(46): [113 -24 -24 -24  57  52 -68 -59]
(128): [ 52 -24 -24 112 -24 -59 -68  57]
(10): [-68  78 -59 -24  52 -90 112 -25]
order: [ 57 -68 -59 -24 112 -24 -24  52]
(128)
all (128): [-24]
1 2 4
order: [ 57  52 -24 -24 112 -24 -59 -68]
(128)

(155): [-1 -4 11 -4  4  3 -2  2 -3 -4]
(61): [-1  0  1 -1  0 -3 -1  2  0  1]
(2): [ 0  1 -2 -3 -1 -1 -1  2  0  0]
(118): [-1  2  0  0 -1 -3 -3  0 -1  1]
(33): [  1 -14  -7  32  37   9  53 -71   4  19]
(50): [ 5 -7  2 -4  2 10  1  0 -2 -3]
(68): [-1  0  0  2  0  2  0 -2  0  2]
(133): [ 0  1 -2 -3 -1 -1  1  2  0  0]
all (68): [0]
1 2 4 6 8
where: [37]
(33), 4
order: [-3 -2 -1 -1 -1  0  0  0  1  2]
(2)

(161): [ 49  15  28  -8 -17 -16   1 -24 -23  -8 -23  23  -8 -49]
(48): [ 33  32  51  12 -14  17  -2  23 -10   0  20  47  13  11]
(97): [ 49  15  28  -8 -18 -15   1 -24 -24  -8 -22  24  -8 -49]
(75): [-25  -8  24  -8 -15  28 -24 -22  -8   1 -49  49  15 -18]
(70): [ 79  43   3 -85  87 -25  48  31  73 -65 -35  -2  57  51]
(12): [ 49  11  28  -8 -17 -16   1 -24 -23  -8 -23  23  -8 -49]
(65): [ 15 -22   1 -18 -25  49  27  -8  24 -49  -8 -15 -24  -8]
(29): [ 33  23  51  12 -14  17  -2  23 -10   0 -38  23   8 -50]
order: [-49 -24 -24 -22 -18 -15  -8  -8  -8   1  15  24  28  49]
(97)
which: [ 33  32  51  12 -14  17  -2  23 -10   0  20  47  13  11]
(48)
order: [-18 -25  -8  24  -8 -15  28 -24 -22  -8   1 -49  49  15]
(75)
order: [-24 -23  -8 -23  23  -8 -49  49  15  28  -8 -17 -16   1]
(161)
which: [ 49  15  28  -8 -17 -16   1 -24 -23  -8 -23  23  -8 -49]
(161)
which: [ 27  -8  24 -49]
(65)

(23): [-68 -61 -48   8 -54]
(88): [-80  78  36 -47 -33]
(119): [-34  78  36 -47 -79]
(114): [-33 -47  36  78 -79]
where: [-54]
(23), 4
all (88): [-33]
4
which: [-47  36  78 -79]
(114)
order: [-79  78  36 -47 -33]
(114)
where: [-80]
(88), 0
order: [-79  36 -33 -47  78]
(114)

(51): [ 42 -64  42  42 -30 -30 -30 -12]
(182): [ 57  22  56  15  15  14 -27  11]
(4): [-80  82 -34 -59 -59  39  59  13]
(80): [ 44 102  55   4   4 -12   4  66]
(49): [ 14  47 -10  24  24 -29  14  64]
(148): [ 28 -81 -16  44  44 -54 -31 -15]
(44): [-68 -81 -59 -30 -30  38  17 -61]
(143): [ 12  32  58 -38 -38 106 -11 -33]
(79): [ 66  16  30  51  51 -82 -21  57]
all (51): [-30]
4 5 6
where: [-82]
(79), 5
where: [-68]
(44), 0

(77): [-34  56  83 -12 114  60  24  21  -2  81  44  10]
(17): [  8  11  16  13  12  17   3   1 -29  49  44  10]
(20): [-34  56  83 -12 114  60  24  21  -2  81 -62 -23]
(158): [-30  27  28 -11  29  23  -6   9  -1  28 -12 -14]
(42): [-24  22 -11  -7  50  -7 -24  22   2  -7 -25  -7]
(112): [ 50  95  13 -13  54  69  -4  63   0  35 -65   3]
which: [-34  56  83 -12 114  60  24  21  -2  81 -62 -23]
(20)
all (42): [-24]
0 6
where: [-30]
(158), 0

(151): [ 27 -46 -21  22  39 -20  -9  -7 -41]
(135): [ 27  58  -6   7  29  26 -28  11  77]
(87): [-28   0 -47 -18 -58  23 -14   8  68]
(111): [ 47 -47   0   1 -68 -45 -21 -48 -24]
(11): [12  8 24 -5 -1 61 10 10 -2]
(174): [ 48  36  19   1 -68 -45 -21 -48 -24]
(69): [-53 -54  27 -32   2 -54 -12  19 -12]
(165): [-33  30 -24  31  95  20 -24  30 -33]
order: [12 -5 10 61  8 24 -1 -2 10]
(11)
all (165): [-33]
0 8
which: [ 8 24 -5]
(11)
where: [-53]
(69), 0
all (69): [-54]
1 5
which: [  0 -47]
(87)
which: [ 27 -32]
(69)

(126): [-23  12 -51 100]
(99): [-23  12 101 -83]
(58): [-22  15  11  99]
(160): [-21   8 -49  94]
(90): [ 12  -2   9 -59]
(96): [-23  12 -50  42]
(172): [ 12  -3 -59   9]
(26): [ 12  12 -50 100]
(106): [-14 -58 -59  89]
where: [-51]
(126), 2
where: [-3]
(172), 1
where: [11]
(58), 2
which: [-23  12 -51 100]
(126)
order: [-59   9  -2  12]
(90)

(89): [ -5  19  35  34  18  19   1 -19  13  35]
(16): [   6   54  -44   76  -83   79 -108   56  -71  -73]
(130): [ 32  -4 -26  34  18  19   1 -19  13 -39]
(27): [ -8   5   4   3 -10  12 -13  -7  14   9]
(30): [ 19  34   1  35  13  35  -5  18  19 -18]
(52): [10 -4 -5 -3  8 -7  7  6 -6 -4]
which: [ -4 -26]
(130)
all (89): [18]
4
order: [ 18  19   1 -19  13  35  -5  19  35  34]
(89)

(22): [-45  50  86  52  49]
(127): [-11  45 -45 -41 -35]
(63): [ 16 -47  16 -40   4]
all (63): [16]
0 2
where: [-11]
(127), 0
all (127): [-11]
0
which: [-47  16]
(63)
where: [-40]
(63), 3

(108): [-42  -8  35  65]
(59): [-42 -24  35  65]
(101): [ -8 -42  36  65]
(100): [-42 -24  35 -53]
order: [ -8  35  65 -42]
(108)
which: [ -8 -42  36  65]
(101)

(8): [-14 118  59 -51  28 -60  -4 -24  -5]
(74): [ -30  -10  -25  106    3 -107  -12    6  -45]
(139): [ -12  106   94  -45 -107  -25  -30  -10    3]
(53): [ -12  106    7  -45 -107  -25  -30  -10    3]
where: [-5]
(8), 8
order: [   3  -10  -30  -25 -107  -45    7  106  -12]
(53)
order: [ -25  -30  -10    3  -12  106    7  -45 -107]
(53)

(36): [-14 -15  -5  24   4 -16  15   1 -12 -23  -1  -4 -16  -6   5  -7  -6  -2
 -14 -12 -13  11 -14  -8   3  25 -12  -7  28  23  14 -18   3 -21  -1   2
   1  13  -8   7   4 -24  -7 -14   4 -13  23]
(117): [-15 -16   4   3  -7  23  28 -14   4   7  -8  25   2 -12  -8   4  23  13
 -21  15  24  14 -15 -16 -14 -12  -2   3  -7   1 -18  -5  -1   5 -13  -1
  -7 -15 -12 -14 -14 -24 -14  11   1 -15  -6]
(38): [-33 -72  93  28 -12 -25   2  36  -1  20   7   8 -30  44 -63  -4 -80  53
  -5  14  -9  36  64 -37 -14  15  39 -43 -14  28  13 -21 -42 -90  42 -33
  82  -4 -38  37  14  57  -2  19  51 -10 -44]
(35): [ 21 -10  11  27 -26  -9   7  15  -3   0   5  11  -5   3  22   6   5  -6
 -12 -22  -3  19  10  12  11  23 -18  13   7 -18  30  10  -1  -7   6   5
  -6   1  20  16 -15 -16 -13  25  20   0   6]
(14): [-14 -15  -5  24   4 -16  15   1 -12 -23  -1  -4 -16  -6   5  -7  -6  -2
 -14 -31 -13  11 -14  -8   3  25 -12  -7  28  23  14 -18   3 -21  -1   2
   1  13  -8   7   4 -24  -7 -14   4 -13  23]
order: [  4  -1  14  -7   3   4 -14  -7  -6   1  25 -13  11  -4 -18  -6  -7 -24
  -5   4 -15   3 -12 -21   1 -14 -12  13 -16  24 -12  -1 -13  -8  15  23
   5  -8 -23 -14   2 -14  -2 -16  28  23   7]
(36)
all (117): [-15]
0 22 37 45

